A small network was trained on made-up records. Each row is its average activation on records with the value named, seen along a few directions.
Values that are neighbours, or in one group, have similar rows; names and order tell nothing.
(in the rows, 500 means zero)
Random noise pushes rows far along 14 fixed directions. That doesn't count. These rows show it; they differ only by the noise:
[500 826 615 363 545 461 680 293 644 592 480 335 556 577 497 512 703 539
 493 497 332 413 408 418]
[534 500 623 558 423 348 842 656 660 447 762 488 651 307 212 600 514 500
 746 789  24 192 215 260]
[467 262 465 493 556 661 393 401 551 458 293 198 568 582 576 544 419 314
 415 451 611 500 594 504]
[430 477 749 354 456 549 343 734 354 279 348 482 487 751 499 373 540 625
 751 131 534 345 300 537]
[519 322 638 670 473 145 544 781 377 587 579 507 488 514 470 560 229 392
 357 697 574 618 466 340]
[547 724 353 421 405 556 491 329 410 686 713 560 546 748 558 577 599 786
 521 552 330 377 711 391]
[656 608 233 726 449 507 466 474 433 640 694 652 341 550 395 472 369 608
 325 462 399 511 861 676]
[821 542 278 655 477 827 418 698 468 371 478 790 470 384 553 620 518 913
 563 551 453 492 608 387]
[388 737 679 355 582 732 493 389 588 501 361 544 431 133 580 428 760 237
 403 738 413 637 721 634]
[662 523 505 538 475 684 645 442 520 464 487 501 643 446 566 687 521 569
 553 449 597 626 526 391]
[442 548 922 412 374 323 755 559 325 542 618 552 619 604 390 526 478 399
 658 349 589 578 316 475]
[459 458 919 318 415 601 859 526 455 397 471 442 431 759 608 696 580 308
 609 466 552 576 342 440]
[637 440 376 535 592 719 481 459 576 566 335 367 571 526 592 599 466 595
 354 644 581 578 656 364]
[588 618 355 699 538 477 599 740 674 337 662 407 570 339 436 568 410 602
 641 387 293 498 417 419]
[476 755 451 536 526 200 472 682 518 604 702 589 343 598 255 274 413 807
 565 392 316 438 258 610]
[421 582 427 643 655 339 486 627 745 443 483 182 480 383 270 290 358 375
 478 300 327 450 396 667]


Field Y:
y1: [544 283 584 451 450 338 626 283 721 336 277 447 605 265 422 587 716 363
 570 553 519 249 211 413]
y11: [161 603 283 282 491 460 324 358 572 529 735 456 344 681 645 423 588 586
 656 473 399 414 377 626]
y5: [337 303 485 483 493 280 364 529 422 411 544 420 366 866 375 265 322 503
 588  99 589 354 404 667]
y7: [414 315 613 308 556 694 456 687 512 415 322 485 363 702 492 397 494 616
 624 494 589 512 432 579]
y8: [423 522 317 564 522 477 334 736 506 407 626 498 500 669 750 532 438 628
 512 527 385 424 575 362]
y9: [565 444 531 519 401 689 659 531 374 432 525 565 363 742 479 579 543 397
 516 393 372 328 310 535]
y10: [280 485 629 414 554 732 514 460 466 407 384 351 615 224 544 507 581 178
 576 522 577 602 141 539]
y3: [556 456 475 372 477 449 683 289 687 455 525 516 520 426 456 574 662 564
 565 636 440 407 555 407]
y4: [487 499 562 606 350 223 514 190 431 504 645 419 791 338 452 590 495 214
 558 348 386 257 443 411]
y12: [521 821 539 601 534 311 465 599 444 474 541 668 365 419 505 423 585 505
 454 490 299 374 160 467]
y2: [430 656 359 716 383 479 285 640 308 440 695 660 298 417 533 440 446 303
 387 411 208 369 643 671]
y6: [604 659 206 585 552 356 472 192 477 801 551 584 463 541 551 546 474 710
 272 677 591 565 324 420]
A value of Y combines one of 6 hidden first parts with one of 2 second parts; all combinations occur once.
Question: y7 and y4 share the first part; y7 and y3 share the second. Which value has the first part of y3 and the second part of y4?
Answer: y5
Question: y11 and y1 share the first part; y11 and y8 share the second. Which value has the first part of y8 and the second part of y1?
Answer: y2

Field M:
m3: [516 504 721 457 523 327 534 675 573 394 452 665 460 245 451 404 596 428
 576 523 555 657 669 611]
m1: [433 542 417 512 617 494 435 641 561 625 486 498 468 355 332 292 442 583
 462 617 470 596 523 687]
m6: [430 502 514 527 476 390 481 565 495 436 583 446 593 524 514 490 467 450
 603 374 448 434 608 514]
m4: [336 614 519 478 450 617 426 442 353 520 571 359 513 694 651 546 481 421
 502 395 433 413 397 418]
m9: [394 509 402 423 455 646 502 468 478 499 649 499 528 506 515 589 475 653
 713 387 593 632 128 508]
m5: [596 497 501 615 510 602 602 526 500 434 480 454 575 536 438 510 476 413
 499 429 388 320 547 458]
m12: [517 535 523 586 486 434 576 384 521 494 559 396 567 418 444 557 411 410
 507 374 509 549 345 477]
m10: [485 419 442 451 445 555 367 609 515 411 601 682 513 330 669 616 499 638
 638 778 421 517 407 324]
m7: [399 609 317 634 555 518 381 344 455 661 541 250 490 550 522 482 390 258
 268 489 384 455 410 535]
m11: [556 427 330 553 453 450 493 540 614 268 579 495 277 506 559 588 542 462
 551 436 360 465 745 606]
m8: [541 594 351 545 599 697 433 526 647 416 377 351 586 412 437 411 535 565
 500 287 458 444 484 564]
m2: [456 576 234 709 412 547 458 491 411 496 823 572 449 513 458 523 336 511
 515 314 417 534 446 592]
A value of M combines one of 6 hidden first parts with one of 2 second parts; all combinations occur once.
Question: m2 and m8 share the first part; m2 and m10 share the second. Which value has the first part of m10 and the second part of m8?
Answer: m3
Question: m6 and m1 share the first part; m6 and m12 share the second. Which value has the first part of m12 and the second part of m1?
Answer: m11

Field K:
k12: [528 376 655 495 460 887 337 644 184 651 307 591 545 516 651 620 366 577
 379 783 696 639 330 264]
k2: [646 587 462 723 486 546 873 503 683 271 595 332 293 766 580 686 434 268
 400 169 359 486 758 599]
k17: [487 327 761 366 390 770 609 672 388 307 446 703 445 524 382 431 583 439
 707 318 602 538 927 768]
k3: [667 564 539 636 503 217 377 581 557 405 424 781 547  32 342 359 607 602
 523 635 376 292 347 383]
k16: [654 643 162 631 553 849 408 290 564 540 451 532 487 412 526 545 547 626
 402 565 375 420 451 517]
k8: [423 279 428 406 463 323 331 629 572 310 525 557 402 698 405 324 527 603
 710 426 327 167 634 611]
k11: [649 541 557 475 642 490 278 478 546 511 127 657 381 176 504 387 647 642
 290 828 597 518 368 427]
k4: [313 765 725 507 578 743 423 539 403 471 406 309 632 340 718 469 529 181
 426 376 529 664 614 456]
k13: [441 788 417 579 434 933 622 577 221 547 750 557 404 700 986 889 459 435
 365 496 613 895 467 344]
k5: [715 848 670 705 596 362 585 381 674 510 193 347 373 266 388 420 613 261
 160 406 282 344 373 598]
k14: [384 489 578 370 489 414 497 281 522 415 489 446 720 264 646 583 611 338
 693 377 714 690 151 477]
k7: [785 882 577 665 412 613 550 674 496 326 495 669 550 150 469 596 748 521
 529 546  44 285 655 368]
k10: [456 763 614 297 454 305 276 541 403 248 338 769 381 442 884 471 957 531
 541 315 616 516 854 533]
k1: [420 382 317 645 455 686 390 553 336 562 678 361 553 655 546 628 138 590
 542 398 593 596 107 354]
k6: [558 578 619 400 601 257 699 540 714 454 417 497 669 307 566 581 686 587
 591 672 523 542 307 268]
k15: [516 547 484 593 434 465 643 501 427 569 711 541 333 693 382 557 354 520
 472 517 309 413 447 552]
k9: [606 232 533 438 545 697 788 405 577 703 405 391 876 512 370 572 454 525
 492 692 750 611 605 338]
K is arranged as a line.
Question: Which values are neighbours of k15? Give them in the order they are listed.
Answer: k11, k1
Question: Which values are neighbours of k5? Give them in the order they are listed.
Answer: k12, k7
Question: Which values are neighbours of k2? Give them in the order they are listed.
Answer: k3, k4
Question: Which values are neighbours of k9? Give them in the order they are listed.
Answer: k13, k6
